A small network was shown many inputs. Here are its activations along a few directions, one row for each input.
In each table, some parts of the input vary, and every possible input appears once, in random order.
Descriptions start from the smaller parts, as in this example, which fits no table here: one of 4 places along a line, together with either a single point or (one of 2 separate values, together with one of 5 places around a ring) or one of 11 places along a line.
Shared parts are said once, and a part with two or three values counts as separate values.
In the rows, 128 means zero.

Other details of the inputs vary at random and push rows far along three fixed directions, the same in every table; ignore that.

Rows:
x1: [ 89 116  80 125 143 125 141 140 139 113 160 133 103 114]
x2: [136 132 127 141 141 145 114 132 116 125 136 131 145 123]
x3: [137 129 147 129 128 121 135 130 114 143 130 123 135 130]
x4: [137 138 131 108 138 142 146 113 113 103 123 121 126 137]
x5: [ 80  92  69 195  67  73  42 204 205 187 144 123  92  72]
x6: [144 146 151 121 130 136 131 118 110 117 111 116 134 131]
x7: [127 126 141 129  77  92  15 155 114 153 135  33 108 111]
x8: [123 127 112 117 134 138  94 144  94 105 155  70 114 120]
x9: [ 96 120  86 114 132 119 141 124 155 110 134 132  90 127]
x10: [137 128 137 106 148 136 146 116 106 122 136 119 135 143]
x11: [ 96 126  82 111 154 135 131 123 127 106 156 133 109 121]
x12: [135 120 126 156 115 134 144 135 161 141 109 167 139 128]
x13: [136 126 129 158 115 126 145 133 161 143 108 170 143 126]
x14: [138 134 124 110 138 144 145 113 113 102 125 120 126 141]
x15: [129 141 141 107 142 139 145 110 111 107 121 126 118 133]
x16: [121 123 112 164 114 121  85 155 150 154 133 138 135 104]
x17: [136 128 147 126 128 125 125 125 120 139 127 126 142 138]
x18: [126 128 107 113 139 143  80 134  98 105 151  75 118 124]
x19: [128 129 126 165 130 136 134 137 149 153 126 181 156 110]
x20: [165 138 173 140 129 155 129 122 107 126 103 128 152 139]
x21: [109 116 121 137 114 111 113 131 150 144 136 129 124 129]
x22: [ 88 110  91 109 132 114 137 117 153 121 153 132 102 135]
x23: [134 132 132 153 113 121 147 131 161 148 107 173 142 117]
x24: [133 146 135 107 139 135 147 112 112 105 121 123 125 135]
x25: [132 147 135 105 138 134 148 111 112 107 121 123 125 131]
x26: [111 126 121 110 144 125 169 110 136 131 136 161 130 136]
x27: [108 108  96 157  90 100  82 158 181 151 120 117  96 106]
x28: [ 92 111  91 110 136 107 148 128 143 129 151 131  94 127]
x29: [130 129 128 100 129 117  87 133  96 123 144  64 109 135]
x30: [137 131 125 109 138 141 142 112 111 101 125 125 127 141]
x31: [186 130 192 165 109 139  92 147 104 166 104 110 179 138]
x32: [ 90 116  92 106 134 105 149 127 142 132 150 132  94 121]
x33: [105 119  90 108 137 132 146 119 145 104 135 128  95 133]
x34: [165 153 180 139 124 142 133 120 106 131  97 129 160 129]
x35: [112 117 120 116 142 136 167 106 142 123 140 157 134 142]
x36: [129 135 141 103 144 130 144 111 107 121 135 123 135 143]
x37: [133 122 141 154 123 119 149 137 153 167 118 176 151 128]
x38: [134 144 134 109 139 137 147 113 112 104 121 122 125 137]
x39: [122 120 110 135 111 112 113 136 150 129 123 135 115 122]
x40: [154 140 153 150 105 121 103 139 129 141 104 120 143 120]
x41: [108 131 111 127 150 138 169 127 125 119 147 158 131 115]
x42: [133 151 135  84 161 150 119 119  48  77 159  56 119 131]
x43: [133 132 122 102 120 122  87 126  99 102 130  72 107 128]
x44: [136 120 143 131 124 137 123 122 125 132 132 122 144 142]
x45: [122 121 108 137 111 117 116 136 153 131 121 129 116 120]
x46: [130 139 140 109 143 141 145 111 111 106 120 125 119 136]
x47: [154 138 179 145 119 134 124 121 113 148 116 132 168 138]
x48: [131 124 140 151 122 118 150 135 152 168 118 176 150 125]
x49: [ 98 124  83 110 130 112 141 123 153 110 135 134  93 125]
x50: [162 145 167 139 116 130 125 125 114 134 103 137 156 125]
x51: [169 132 164 180 107 140  60 158 116 159 115 108 171 110]
x52: [118 112 114 119 147 135 175 119 134 126 140 153 126 141]
x53: [154 130 162 122 127 136 110 124 101 133 125 102 150 140]
x54: [111 132 121 114 142 133 167 110 140 117 121 160 114 126]
x55: [116 123 118 114 149 126 172 116 134 131 137 160 128 140]
x56: [ 94 109  89 111 137 110 147 128 144 127 152 130  95 129]
x57: [163 144 167 142 117 131 124 127 114 132 103 137 157 128]
x58: [115 127 119 120 144 138 165 112 142 113 123 159 114 134]
x59: [136 112 140 160 121 125 153 138 152 163 121 170 151 127]
x60: [133 143 135 110 141 139 147 112 112 104 121 121 123 137]
x61: [130 120 130 170 129 140 148 148 145 146 131 171 156 112]
x62: [132 116 141 157 121 124 144 133 157 161 118 175 155 135]
x63: [118 120 115 119 102 111  54 147 128 123 130  59  82 113]
x64: [130 139 124 104 122 124  91 128 103 103 128  69 104 130]
x65: [137 140 132 106 137 133 143 112 110 103 125 128 127 136]
x66: [162 126 169 145 124 142 121 129 114 146 115 129 168 145]
Description of these inputs: one of 6 places along a line, together with either one of 2 separate values or one of 4 places along a line or one of 5 places along a line.
Changing only the place on the line of 6 turns x30 into x65. The same change can be made to x14. Which row results? -> x49
Changing only the place on the line of 6 turns x9 into x27. The same change can be made to x58. Which row results? -> x63
Which other rows does x25 become when the place on the line of 5 takes its other values? List them by row number. -> x23, x34, x50, x54
Which other rows does x47 become when the place on the line of 4 takes its other values? List them by row number. -> x3, x36, x37
Which other rows does x5 become when the place on the line of 6 takes its other values? List them by row number. -> x1, x8, x41, x42, x61
Which other rows does x1 become when the choice among 2 separate values takes its other values? List them by row number. -> x2
Which other rows does x52 become when the place on the line of 6 takes its other values? List them by row number. -> x3, x28, x32, x56, x59
Which other rows does x16 become when the choice among 2 separate values takes its other values? List them by row number. -> x5

Rows:
x67: [101 119  88  85 113  86 119 126 145 122 136  97  75 128]
x68: [127 109 121 112 149 131 121 142  79 118 166  90 121 132]
x69: [133 145 142  94 181 174 167  87  75  89 148 135 151 144]
x70: [141 143 164  81 197 177 226  87  67 110 155 136 162 165]
x71: [ 93 106  85 108 134 105 152 116 176 130 130 163  94 143]
x72: [132 143 133 110 171 159 157 103  91  99 147 140 154 141]
x73: [105 120  97  93 123  99 140 116 146 120 129 122  93 138]
x74: [ 85 119  80 150 135 110 201 130 187 144 144 222 132 107]
x75: [143 138 162 160 119 142 158 127 140 137  98 165 143 119]
x76: [128 130  99 127 111 123  69 145 123 108 130  71  99 118]
x77: [169 127 166 156  74 113  64 145 132 152 101  92 156 130]
x78: [174 128 163 149  89 115  77 138 125 151 101  99 155 136]
x79: [138 126 148 170 118 137 156 138 165 155  94 189 139 115]
x80: [108 139 122 121 119 107  87 141 108 123 151  79 108 109]
x81: [147 119 164 163  89 122 103 132 158 157 101 142 154 134]
x82: [170 134 166 136 110 121 102 129 119 152  98 118 153 145]
x83: [115 144 118  62 169 135 250  67 117  78 133 171 120 161]
x84: [ 93 117  74 108 141 126 125 129 152 107 134 126  76 123]
x85: [126 114 108 125 127 113 167 118 168 143 113 182 129 142]
x86: [124 117 136 192 102 130 102 152 169 168 124 173 166 106]
x87: [116 122 129 100 125 111 139 111 137 126 118 125 105 142]
x88: [116 115 124 113  94 110  65 129 135 122 130  69  97 130]
x89: [116 126 129  93 113 100 103 122 126 128 124  84  89 135]
x90: [164 122 175 151  92 123  71 132 128 156 100 100 146 137]
x91: [121 127 146 133 116 113 171 112 157 142 109 168 128 137]
x92: [159 145 183 118 139 135 182 100 114 132 100 163 156 155]
x93: [ 56 110  42  92 138 105 145 129 174 100 148 131  42 112]
x94: [ 95 125  84 100 126 131  94 127 128  81 144  75  75 121]
x95: [ 98  97 100 138 142 121 173 142 134 131 166 160 120 123]
x96: [165 154 173 129 133 147 127 128  93 115 102 109 142 131]
x97: [108 122 114 171 114 118 172 141 189 143 109 198 122 111]
x98: [139 112 149 154 117 125 150 121 173 169  97 192 146 141]
x99: [120 126 118 148 148 134 147 131 143 146 135 183 149 123]
x100: [109 120  70 111 123 113  95 144 142 110 134  96  79 114]
x101: [139 130 150 175 116 139 111 142 138 149 127 157 174 117]
x102: [144 131 145 178 106 134 101 149 138 155 124 149 176 113]
x103: [149 129 160 130  92  99  70 139 123 148 107  80 123 134]
x104: [161 132 137 166 119 145 136 136 142 132 102 159 159 123]
x105: [167 136 161 174 108 143  90 146 127 138 100 122 156 123]
x106: [198 156 219 110 135 160 116  94  57 112  99  85 177 166]
x107: [159 111 165 158 125 132 111 160  91 157 140 115 158 124]
x108: [140 118 133 188 108 137 121 146 174 153  99 175 147 116]
x109: [ 88 117  64 117 129 111  89 140 139 119 165 103  98 112]
x110: [ 95 116  74 126 114 112  88 146 145 120 160 106 110 105]
x111: [154 135 139 160  85 128  48 159 124 128 111  72 133 112]
x112: [160 139 166 103 182 185 172  98  61 111 154 102 177 168]
x113: [112 107  95 135 104 100 117 131 176 142 123 143 112 133]
x114: [153 155 148 103 184 167 183  97  74 105 135 159 171 147]
x115: [108 127 107 103 147 132  94 126 106 120 154  98 106 120]
x116: [109 137 117 136 138 122 172 125 138 132 140 172 139 117]
x117: [ 93 107  76 137 124 128 121 134 175 119 132 143  88 115]
x118: [135 151 158  94 182 167 192  88  77 102 138 154 155 142]
x119: [133 131 109 130 100 126  71 148 125 106 127  71 110 114]
x120: [136 130 127  97 112 102 108 123 118 123 120  87 109 136]
x121: [169 144 174 156 115 139 107 141 113 136  94 118 152 124]
x122: [122 142 114 118 114 117 109 137 117 105 126  83  98 115]
x123: [ 77 110  88 102 143 117 152 130 138 131 176 101  96 129]
x124: [159 145 171 134 148 163 176 108 111 117  98 164 152 136]
x125: [ 88 109 101 103 126 102 160 113 174 136 127 158  85 133]
x126: [128 144 115 111 120 121 123 131 112  99 126  89 103 117]
x127: [106 136 126 116 124 117  96 132 107 124 150  86 106 109]
x128: [ 44 101  45 110 128  91 115 143 180 137 169 136  57  96]
x129: [111 134 108 121 155 132 178 117 131 125 142 177 139 124]
x130: [156 119 159 151 133 146 102 148 111 173 137 101 165 139]
x131: [139  92 126 181 140 140 154 157 142 170 141 194 166 129]
x132: [139 116 147 155  85 110  85 139 158 149 109 121 139 133]
x133: [ 91 126  92 109 145 115 128 129 131 120 156 128 105 116]
x134: [133 137 160 167 114 123 127 141 134 159 120 154 157 110]
x135: [169 118 173 156 151 174 155 132  74 120 147 140 194 146]
x136: [131 125 136 105 149 135 176  97 136 125 114 169 131 157]
x137: [ 96 116  79 106 134 125 103 132 144 109 135 106  70 118]
x138: [123 137 129  95 113 102 124 117 117 116 127  89 103 137]
x139: [125 155 118  61 160 130 123 112  57  84 161  61 109 126]
x140: [134 137 113 114 137 133 152 124 124 105 118 130 119 125]
x141: [155 139 155 160 125 130 137 139 124 157 117 164 176 115]
x142: [154 164 162  66 175 171 105  91  18  67 154  43 142 147]
x143: [129 121 116 165 132 137 155 138 174 143 105 196 135 124]
x144: [129 155 110  52 204 165 194  80  56  65 161 126 135 151]
x145: [138 143 153 134 124 121  87 144 100 141 133  97 138 115]
x146: [ 89 106  91 101 151 124 145 130 133 137 170 105 105 136]
x147: [113 120  84 142 137 130 161 134 172 128 118 183 116 124]
x148: [153 128 151 142  76 108  50 145 127 142 112  70 135 131]
x149: [ 98 116  82 133 100 113  63 152 153 108 138  79  80 109]
x150: [124 114 138 191 102 133 101 151 169 169 125 173 163 105]
x151: [151 101 138 161 114 130  59 169  92 144 154  75 143 123]
x152: [142 131 175 142 111 123 161 112 144 151  99 163 145 138]
x153: [101 138  82  79 143 121 135 123 115  84 141  90  71 124]
x154: [154 126 179 145 112 125 143 118 142 159  92 160 152 140]
x155: [129 115 128 141 118 119 142 119 163 140 114 165 136 144]
x156: [165 135 152 165 106 129  67 153 110 152 124 104 171 113]
x157: [111 119 111 121 122 103 174 119 172 144 116 178 115 136]
x158: [126 157 149  81 200 169 233  76  78  89 143 180 152 148]
x159: [113 129 111 113 139 125  82 135 109 127 149  93 111 119]
x160: [ 81 108  56 148 131 113 195 136 214 134 122 222 100 114]
x161: [125 127 126 147 131 136 161 128 157 131 106 175 126 123]
x162: [164 143 158 157 123 139 161 134 133 139  93 168 158 121]
x163: [143 108 154 183 109 144 106 156 146 178 137 126 177 130]
x164: [152 142 177 126 101 111 105 125 109 135 107  90 133 137]
x165: [106 142 115  76 161 132 120 111  80  94 159  83 104 126]
x166: [ 93 128  94 111 120 113 118 132 139 103 135  98  74 112]
x167: [155 172 162  69 166 149 123 105  26  85 147  56 139 138]
x168: [147 128 149 160  86 134  41 155 126 132 110  71 124 110]
What is each input in this table made of? -> one of 6 places along a line, together with either one of 2 separate values or (one of 3 separate values, together with one of 5 places along a line)
Changing only the place on the line of 6 turns x96 into x105. The same change can be made to x139. Which row results? -> x156
Changing only the place on the line of 6 turns x87 into x136. The same change can be made to x120. Which row results? -> x85
Which other rows does x130 become when the choice among 2 separate values takes its other values? List them by row number. -> x131
Which other rows does x154 become when the choice among 3 separate values takes its other values? List them by row number. -> x118, x124
Which other rows does x163 become when the choice among 2 separate values takes its other values? List them by row number. -> x135
Start at x128 and move only the place on the line of 5, one step at a time. The first step leads to x158. Which rows follow, in order? -> x145, x167, x139
